Each row below holds a small network's activations on one input, seen along a few directions.
Each table varies a few parts of the input and shows all the possible inputs, shuffled.
Descriptions start from the smaller parts, as in this example, which fits no table here: one of 6 places along a line, together with either a single point or (one of 2 separate values, together with one of 5 places around a ring) or one of 11 places along a line.
Shared parts are said once, and a part with two or three values counts as separate values.
In the rows, 128 means zero.

Other details of the inputs vary at random and push rows far along two fixed directions, the same in every table; ignore that.

Table:
x1: [178 192 154 132 146 141  98 151 225 134  92 153 123  51]
x2: [ 63  55 107 152 161 146 173 154 112  99 150 118 114 157]
x3: [107  93 120 119 151  98 137 129  71 100 152  96 109 223]
x4: [138 200 129 101 131 138 103 161 184 181  99 167 156  66]
x5: [ 90 153 121 135 128  67 171 116 111 165 123  88 121 149]
x6: [180  92 144 137 121 188  98 114 176 102 138 169 132 119]
x7: [ 87  92 120  92 120 118 160 122  71  97 156 102 119 205]
x8: [138  37 134  94 136 184  49  63 151  67 155 131  83 128]
x9: [110 109 125 101 130 115 142 137 105 128 146 122 121 185]
x10: [142 198 134 147 149  89 158 174 150 156  90 119 145 139]
x11: [132 188 136 108 158 108 135 175 124 122 105 122 152 127]
x12: [161  68 124 142  86 188  71  86 136 102 123 144 127  86]
x13: [126 203 142 175 132  57 192 190  62 177 113  98 168 155]
x14: [100  50  93 127  96 131 120  64 114 104 137 105  98 177]
x15: [102 199 122 154 137  37 198 144  84 204 132  98 156 129]
x16: [100 216 135 104 152  58 169 174 101 149 126 103 139 116]
x17: [132 178 147 154 118  97 146 143 107 175 115 113 153  80]
x18: [178 208 168 157 130 125 118 174 162 155 103 146 151  41]
x19: [174  73 157 143  99 202  90 114 146  89 135 154 128 118]
x20: [129  62 128 147 173 184 117 135 157  85 108 193  92  69]
x21: [ 95 110 123 154  84 114 162 116  59 150 149 110 138 169]
x22: [133  95 130 153 132 111 145 102  95 104 171 110 101 173]
x23: [131 216 130  91 126 145 114 165 176 165  93 161 166  51]
x24: [ 99  74  89 146 100  96 154  80  66 135 158 104 124 183]
x25: [ 75 119 116  95 134  90 152 105  66 118 151  80 113 160]
x26: [155  33 137 118 109 205  87  80 178  61 138 146  91 166]
x27: [207 172 150 156 155 163  95 158 195 127 100 169 156  78]
x28: [109  58  93  97 114 144  92  80 108 107 145 117 101 156]
x29: [141 104 128 122 105 185  88  96 195 116 115 158 117 112]
x30: [158 193 133 143 119 141 121 147 183 181 107 175 170  63]
x31: [140 105 106  84 115 183  71  99 156  97 113 140 124  79]
x32: [ 86 151 123 115 149  48 169 145  68 144 158  87 106 184]
Each input here is: either one of 2 separate values or (one of 5 places along a line, together with one of 6 places around a ring).
What sort of input is x28?
> one of 5 places along a line, together with one of 6 places around a ring
Which other rows does x13 become when the place on the ring of 6 takes its other values? List them by row number.
> x12, x17, x18, x19, x21

Table:
x33: [134 127 127 105 115 153 100 112 163 129 125 146 124  92]
x34: [109 165 128 119 152  76 158 146 110 152 136 113 127 138]
x35: [138 129 134 142 112 134 117 120 138 144 123 130 133 110]
x36: [ 88  68 114 120 131 120 147  99  79  90 147  97  99 188]
x37: [108 192 123 114 138  86 167 167 128 168 108 125 149 149]
x38: [128 121 128 114 133 159 101 122 161 125 113 148 127  96]
x39: [141 108 126 139 114 149 118 104 150 130 137 146 126 114]
x40: [145 128 124 149 127 127 123 123 142 134 118 134 128 113]
x41: [122 125 116 121 139 137 123 144 140 123 112 138 127 109]
x42: [138 131 134 113 132 139 104 122 153 114 114 124 121 101]
x43: [142 124 120 118 137 144  97 117 166 118 112 141 119  97]
x44: [161 133 148 141 143 136 113 129 153 124 132 143 125 105]
x45: [146 139 136 107 133 153  89 125 148 107 127 135 127  96]
x46: [112 126 116 121 135 122 132 129 122 126 115 129 121 127]
x47: [135 127 126 146 114 117 129 122 118 135 122 120 125 128]
x48: [ 91 103 117 124 141 115 152 134  91 109 149 109 111 168]
x49: [123 193 124 103 126  95 143 157 125 161 113 118 156 142]
x50: [135 178 134 141 124  97 149 150 109 156 112 112 157 111]
x51: [162 134 144 136 123 156  96 125 142 112 129 138 134  99]
x52: [107  91 113 153 123 116 157 129  84 121 137 115 121 167]
x53: [154 126 133 127 103 161 102 113 146 131 129 150 142  94]
x54: [105  68 116 138 100 126 134  87  64 114 160  98 119 187]
x55: [134 116 141 111 149 146 110 128 141 105 132 142 113 117]
x56: [130 134 125 119 143 125 120 124 149 121 117 123 124 110]
x57: [116 178 122 154 130  83 172 161 106 173 105 125 148 121]
x58: [130 177 136 148 125  87 158 151 117 162 111 110 146 114]
x59: [134 115 126 108 135 158 113 140 159 108 122 143 127 144]
x60: [110 179 120 111 124  99 136 144 117 169 114 118 153 107]
x61: [126 116 122 110 128 164 112 131 163 123 123 158 130  93]
x62: [166 128 155 136 131 146 101 126 151 117 132 142 122 101]
x63: [145  84 129 143 120 163  98  95 151 113 135 139 118 120]
x64: [101  96 118 142 109 120 161 109  89 134 149 125 122 165]
x65: [108 181 129 123 149  97 154 161 123 151 117 126 136 114]
x66: [105  88 133 145 132 104 164 116  65 112 162 107 108 192]
x67: [134 177 124 143 118  95 145 149 106 164 110 120 154 111]
x68: [ 95  62 117 147 112 127 150  94  74 114 155 109 110 190]
x69: [159 122 138 145 134 148 109 119 162 115 117 136 128  99]
x70: [147 122 137 148 136 150 125 145 147 117 113 140 137 102]
x71: [143 111 133 145 126 165 112 134 155 128 119 152 138  98]
x72: [159 128 141 146 136 150 105 123 161 115 130 142 123 102]
x73: [138 183 144 136 132  89 150 157 101 160 129 120 152 118]
x74: [155 131 140 136 125 155 118 135 160 122 116 150 136 136]
x75: [143 127 126 114 126 145  92 119 158 118 111 136 118  95]
x76: [137  87 138 111 149 165 100 127 145  86 140 145 108 121]
x77: [114 183 125 124 149  88 149 152 132 154 123 119 133 114]
x78: [111 193 130 121 138  80 151 158 119 161 121 111 135 115]
x79: [122 182 139 113 143  85 144 155 122 156 124 119 133 113]
x80: [104  71 125 150 125 124 151 104  72  95 163 106 101 193]
x81: [113 122 122 121 143 128 138 143 126 116 120 122 127 125]
x82: [154  98 137 131 109 155 106 108 144 105 136 130 119 162]
x83: [107 175 122 117 126  93 142 143 127 173 113 117 141 109]
x84: [153 120 142 145 133 158 114 128 154 111 111 143 131  99]
x85: [150 111 134 137 125 161 120 140 154 113 124 147 134 146]
x86: [143 112 130 139 118 167 118 131 157 128 126 161 137  95]
x87: [124 171 134 154 141 103 163 173 118 153 122 129 146 116]
x88: [116  85 120 130 102 117 145 101  69 109 160  96 122 224]
x89: [145 100 126 106 131 161  93 106 170  97 131 138 113 150]
x90: [108 114 128 106 132 104 136 117  76 114 156 102 116 168]
x91: [122 187 127 109 127  93 145 155 139 162 112 119 143 141]
x92: [110  76 127 146 114 116 142  97  73  99 167  94  99 192]
x93: [ 96 167 116 123 139 100 158 164 123 170 112 127 149 112]
x94: [148 115 146 142 143 147 124 145 136 113 134 146 127 116]
x95: [132  95 117 108 119 151  92 101 122  97 129 124 115 128]
x96: [ 86 109 106 121 128  96 151 108  96 140 144 101 117 167]
x97: [129  90 118 108 122 162  99  92 159 109 140 145 111 116]
x98: [119 141 125 139 104 107 151 124 112 159 135 124 136 130]
x99: [ 86 100 110 113 119 119 153 108  96 128 146 122 115 161]
x100: [133 140 128 108 130 132 111 127 131 118 117 119 135 107]
x101: [124  95 118  99 108 158 100  94 127 109 144 134 121 126]
x102: [166 130 137 135 126 154 106 124 176 122 120 147 133 130]
Changing only one part turns x67 into x95. The same change can be made to x72. Which row results?
> x77
Changing only one part turns x90 into x73. The same change can be made to x99. Which row results?
> x64
What do these inputs look like to the network?
> one of 2 separate values, together with one of 5 places along a line, together with either a single point or one of 6 places along a line
Which other rows does x84 become when the choice among 2 separate values takes its other values? List them by row number.
> x36
Start at x33 and move only the place on the line of 6, one step at a time. The first step leads to x83. Which rows follow, in order?
> x75, x42, x78, x79
Which other rows agree with x77 in the choice among 2 separate values and the place on the line of 5? List them by row number.
> x34, x43, x56, x89, x96, x97
Which other rows does x65 become when the choice among 2 separate values takes its other values? List them by row number.
> x80
Which other rows agree with x39 in the choice among 2 separate values and the place on the line of 5? List them by row number.
> x40, x44, x63, x69, x72, x102

Table:
x103: [151 147 140 141 148 135 128 158 140 125 113 148 138 105]
x104: [129 111 129 152 132 131 138 125 124 119 137 119 128 139]
x105: [131 147 132 150 124 125 146 140 142 143 112 133 137 107]
x106: [156  84 147 140 132 178  95 116 158  80 130 136 110 127]
x107: [ 91  94 110 157 120 101 174 128  62 140 142 111 127 169]
x108: [141 180 133 144 113 117 139 154 137 177 105 139 164  83]
x109: [178 119 146 140 134 182  81 123 192 112 125 167 130  74]
x110: [109 180 135 144 131  67 182 159  90 172 131 106 143 159]
x111: [134 218 141 142 132  71 166 177 127 187 105 119 160 116]
x112: [ 84 178 107 100 132  54 158 134  77 162 127  85 131 143]
x113: [112 151 113  91 153 131 122 152 164 136 104 147 131 106]
x114: [148 178 138 146 123 135 130 161 157 170 106 159 160  60]
x115: [105  44 119  97 134 161  91  77 113  57 155 105  81 148]
x116: [123 101 117 144 100 130 131 107  94 132 137 117 133 150]
x117: [107 177 134 146 134  66 185 165  91 169 132 109 139 157]
x118: [123 160 131  93 142 122 106 128 144 134 121 129 125  82]
x119: [ 75 115  94  86 121  95 147 112  88 129 141  95 117 200]
x120: [168 196 146 137 130 122 115 160 169 158  96 142 153  88]
x121: [172 118 144 138 121 184  87 118 193 115 115 173 125  69]
x122: [110  75 128 136 123 120 152 111  67  94 169 106 106 202]
x123: [106  69 116 142  99 116 151  85  78 114 156 101 107 197]
x124: [ 92 157 111  87 139 107 144 146 134 147 125 128 130 137]
x125: [155  75 144 135 131 182  96 113 141  68 138 136 112 134]
x126: [ 94 123 115  94 129  95 131 108  91 123 142  93 111 148]
x127: [166  90 132 136 105 179  82  90 165 101 122 148 118 112]
x128: [168 195 150 131 133 126 120 165 160 151 102 146 159  82]
x129: [104  60 113 155 133 116 155 104  75 105 161 106 105 195]
x130: [ 98 222 112  86 138  74 159 173 142 190  98 122 159 114]
x131: [129 194 134  96 150 114 111 154 163 152 107 141 136  52]
x132: [177  97 143 126 120 181  74 107 154  83 128 145 122 121]
x133: [101 171 123 150 114  80 182 152  82 186 128 116 157 133]
x134: [140 141 129 151 133 131 136 142 151 144 106 151 134  96]
x135: [134 106 121 145 116 122 127 105 109 124 144 113 126 162]
x136: [186 123 146 137 126 180  74 117 193 114 118 159 136  77]
x137: [128  83 124  97 150 163  79 103 148  80 129 137  96  97]
x138: [174 121 146 136 117 185  83 112 192 118 113 170 129  71]
x139: [138  39 130 140 117 169 102  74 116  79 169 125 100 171]
x140: [108 171 132 139 130  72 183 156  73 159 138 106 145 165]
x141: [154  67 140 141 139 175  95 112 149  79 133 145 102 136]
x142: [136 140 133 151 121 145 131 145 141 142 112 140 148  88]
x143: [ 68  72 100  91 131 124 144 105  95  94 151  97 100 202]
x144: [ 72  86 102  84 126 115 143 101  91 111 157 104 105 201]
Changing only one part turns x104 into x136. The same change can be made to x105. Which row results?
> x123
Changing only one part turns x109 into x135. The same change can be made to x121. Which row results?
> x127
What do these inputs look like to the network?
> one of 6 places along a line, together with either one of 2 separate values or one of 5 places along a line
Which other rows agree with x133 in the place on the line of 6? List them by row number.
> x110, x118, x138, x139, x140, x144
Which other rows does x126 become when the choice among 2 separate values takes its other values? List them by row number.
> x130
Which other rows agree with x141 in the place on the line of 6? List them by row number.
> x103, x107, x113, x129, x134, x137

Table:
x145: [147 192 153 149 157 128 139 188 166 148 107 157 146  68]
x146: [179 185 142 136 115 140  91 139 174 164 108 154 162  54]
x147: [ 68 150 104 107 134  68 179 150  62 153 132  87 138 155]
x148: [106 128 106 140  93 108 168 131 108 170 130 123 148 178]
x149: [146  35 130 142  99 197  79  80 120  76 145 133 112 130]
x150: [148 229 140 133 148 110 162 203 183 185  84 160 176 104]
x151: [175 110 145 152 162 189  85 135 205  90 107 174 114  69]
x152: [ 69 145 101 174 120  43 213 137  54 192 134  93 136 166]
x153: [116 111 130 136 135  99 164 128  69 106 149 106 112 190]
x154: [122 137 127  94 126 117 106 108 137 121 129 105 113 135]
x155: [119  47 107  86 113 195  82  84 166  73 140 148 102 166]
x156: [ 78 144 110 100 130  74 166 126  66 144 136  98 119 167]
x157: [ 89 183 112 100 138  61 160 143  84 170 136  95 138 150]
x158: [146  51 137 127 134 155 101  90 104  62 171 115  98 191]
x159: [134 121 139 143 144 140 128 150 114 103 129 125 128 136]
x160: [192 119 162 126 138 180  68 112 192  77 122 144 113 107]
x161: [136 168 125 113 158 136 105 155 200 154  86 161 137  34]
x162: [146  83 138  95 139 203  68 107 191  84 125 164 109  61]
x163: [ 93  90 120 154 106 109 173 107  69 137 158 109 124 160]
x164: [116  22 118 139  88 148 116  59  61  80 170 108  91 199]
x165: [161 238 145 143 112  88 135 157 162 199  91 128 171  66]
What do these inputs look like to the network?
> one of 3 separate values, together with either a single point or one of 6 places along a line
Which other rows does x151 become when the choice among 3 separate values takes its other values? List them by row number.
> x152, x161
Which other rows does x151 become when the place on the line of 6 takes its other values? List them by row number.
> x145, x153, x158, x159, x160
